These are the activations of a small neural network, seen along a few directions. Each row is one input.
In each table, some parts of the input vary, and every possible input appears once, in random order.
Descriptions start from the smaller parts, as in this example, which fits no table here: one of 8 places around a ring, together with either a single point or one of 9 places along a line or (one of 3 separate values, together with one of 6 places along a line).
Shared parts are said once, and a part with two or three values counts as separate values.

Other details of the inputs shift rows strongly along two fixed directions, in all tables alike. That doesn't count.

Rows:
x1: [ 15,  -9,  19, -12,  16,  -6,  12,  42,   5,   0,   8,   6]
x2: [ 38, -11,   7, -15, -12,  38, -26,   5, -45,  10,  48, -17]
x3: [ 6, -8, 40, -9,  5, -8, 12, 29, 11,  0, 12, -3]
x4: [ 17,  -6,  34, -17,  13, -10,  12,  22,   4, -16,  -1,  13]
x5: [ 43, -17,   0, -21,  -3,  33, -26,  -3, -52,   1,  37,  -2]
x6: [ -9,   7, -47,   9, -18,  24,  -9, -59, -22,  -3,  20,   4]
x7: [ 13,  -5,  24,  -9,  -4,  -5,  14,  38,   9,   5, -13, -14]
x8: [ 47, -22,  -3, -12, -29,  14, -17,  -9, -55,   9,  33,  -7]
x9: [ 21, -18,  14,  -8,  -3, -20,  27,  26,  -2, -16, -11,   5]
x10: [ 13,  -9,  20, -12,  -3,  -9,   8,  38,   9,   3, -14,  -8]
x11: [-39,  21, -13,  26,  16, -17,   0, -24,  43,  -6, -31,  10]
x12: [-47,  12, -29,  11,  15,  -6,  22, -16,  39,   3, -31,  11]
x13: [ 13, -15,  16,  -4, -11, -19,  21,  34,   6,  -9,   0,  -4]
x14: [ 20,  -1,  25,  -5,   6,  -9,   4,  30,   0, -12, -29,   5]
x15: [ 50,  -9,  -1, -23, -18,  31, -28, -12, -54,   1,  10,  -8]
x16: [ 17, -14,  33,   2,   8, -19,  -4,  22,  -1,  -3, -26,   2]
x17: [-13,  15, -46,   4, -11,  21, -15, -58, -28,   0,  15,  -5]
x18: [-15,   2, -21,   1,  -4,  23, -25, -51, -19,  22,  40,   8]
x19: [  9,  -7,  17,  -9,  -4, -24,  14,  36,   0,  -6,  -5, -13]
x20: [ 29,  -7,  13,  -8,  -4, -20,  23,  24,   5, -26, -11,   4]
x21: [  6, -12,  36, -12,   5, -13,   6,  30,  11,  -2,  10,   3]
x22: [ 26,   1,  14, -14,   2, -23,  17,  27,  -2, -23, -15,  -5]
x23: [ -5,  15, -46,   1, -12,  33, -26, -58, -16,   6,  10,  -2]
x24: [-19,   5, -40,  16, -26,  25,  -8, -49, -15,  13,  33, -11]
x25: [-51,  15, -21,  22,  16,  -8,  13, -15,  37,   3, -33,  13]
x26: [-50,  15, -31,  14,  14, -20,  29, -18,  31,  -6, -22,   6]
x27: [ 51,  -6,  -1, -21,  -5,  33, -30,  -5, -46, -10,  37,  -2]
x28: [ 14,  -7,  25,   0,   3, -15,   2,  36,   2,   7, -19,   2]
x29: [-15,  14, -43,   2,   4,  41, -22, -50, -18,   1,  32,   7]
x30: [-47,  19, -12,  27,  18, -15,   5, -24,  41,  -3, -35,  12]
x31: [ 14,  -7,  15, -10,   1, -27,  18,  33,  -5,  -1,  -8,  -6]
x32: [-42,  26, -21,  21,  15,  -9,  10, -16,  44,  -8, -32,  13]
x33: [-50,   9,  -8,   9,  24, -13,  23, -17,  42,  -3,  -7,  22]
x34: [-56,  15, -22,  14,  21,  -1,  18,   1,  50,   2,   4,   8]
x35: [-22,   5, -24,  23, -14,  20, -43, -51, -13,  23,  16,  -9]
x36: [ 39,  -9,  14,  -4, -26,  30, -37,  -1, -50,  17,  22, -22]
x37: [ 15, -12,  33,   5,   5, -23,  -6,  27,   2,   8, -19,   0]
x38: [-22,   9, -20,  26, -15,  24, -38, -52, -13,  25,  17, -15]
x39: [-53,  16, -29,  15,  13, -11,  21, -12,  46,  15, -24,  10]
x40: [ 22,  -3,  32, -16,  12, -13,   9,  21,  10, -19,   1,  11]
x41: [ 10,  -3,  21,  -6,  -5, -19,  20,  36,   0,  -4,  -4, -19]
x42: [  9,  -6,  28,   0,  -2, -11,  -1,  39,   7,   2, -16,  -5]
Each input here is: one of 6 places along a line, together with either one of 2 separate values or one of 5 places along a line.
- Changing only the place on the line of 6 turns x18 into x40. The same change can be made to x37. Which row results? => x11
- Changing only the place on the line of 6 turns x12 into x39. The same change can be made to x5. Which row results? => x1
- Change only the place on the line of 6 in x19. List by row number the other rows that result. => x17, x22, x26, x31, x41
- Change only the choice among 2 separate values in x5. List by row number the other rows that result. => x33
- Start at x13 and move only the place on the line of 5, one step at a time. The first step leads to x19. Which rows follow, in order? => x10, x42, x35

Rows:
x43: [-23,  10, -29,  12,  -8,  20, -14, -38,  -3,  13,  18,  -1]
x44: [  0,  -1,   2,   3,   1,  -5,   4,   5,   5,  -4, -12,   1]
x45: [  1,   3,   4,   2,   4,  -7,   1,   3,   6,  -7, -11,   3]
x46: [-4, -2,  6,  2,  2, -3,  4,  9,  9,  0, -1,  1]
x47: [-24,  11, -29,  11,  -8,  19, -15, -39,  -3,  12,  18,  -4]
x48: [  0,   2,   6,   1,   3,  -6,   3,   2,   5,  -5, -12,   3]
x49: [-5,  0,  4,  1,  2, -6,  5,  9,  5,  1, -4, -4]
x50: [-2, -1,  6, -1,  4, -6,  3,  4,  6,  0, -9,  4]
x51: [-2,  0,  2, -1,  0, -7,  5,  7,  6,  1, -8, -3]
x52: [  1,   2,   1,   3,   0,  -5,   6,   6,   5,  -3, -11,  -1]
x53: [-21,   8, -23,  10,  -4,  20, -17, -41,  -4,  11,  18,   1]
x54: [-1,  0,  4,  0,  5, -7,  1,  5,  7, -1, -8,  4]
x55: [-3,  0,  6,  1,  7, -6,  1,  7,  6,  0, -4,  2]
x56: [-2,  1,  8,  1,  6, -4,  1,  7, 10, -1,  0,  2]
x57: [-4,  0,  3,  2,  2, -5,  6, 10,  5,  3, -4, -1]
x58: [ 54, -20,   9, -26, -17,  11,  -6,   3, -51, -11,  36,  -4]
x59: [-2, -3,  2,  1,  1, -5,  4,  7,  6,  1, -9,  2]
x60: [  1,   3,  -7, -13,  11,   6,  17,  11,   7, -12,   5,   6]
x61: [  0,   2,   2,   2,   0,  -7,   5,   5,   5,  -5, -11,  -4]
x62: [-1,  0,  2,  1,  0, -6,  6,  8,  6,  2, -8,  0]
x63: [ 39, -16,  12, -13, -14,  15, -23,   4, -43,   6,  19,  -9]
x64: [-4, -1,  8,  1,  6, -5,  4,  6,  5,  1, -4,  2]
- What is each input in this table made of? => either one of 2 separate values or (one of 4 places along a line, together with one of 5 places along a line)
- What sort of input is x54? => one of 4 places along a line, together with one of 5 places along a line
- Start at x61 and move only the place on the line of 5, one step at a time. The first step leads to x52. Which rows follow, in order? => x44, x48, x45
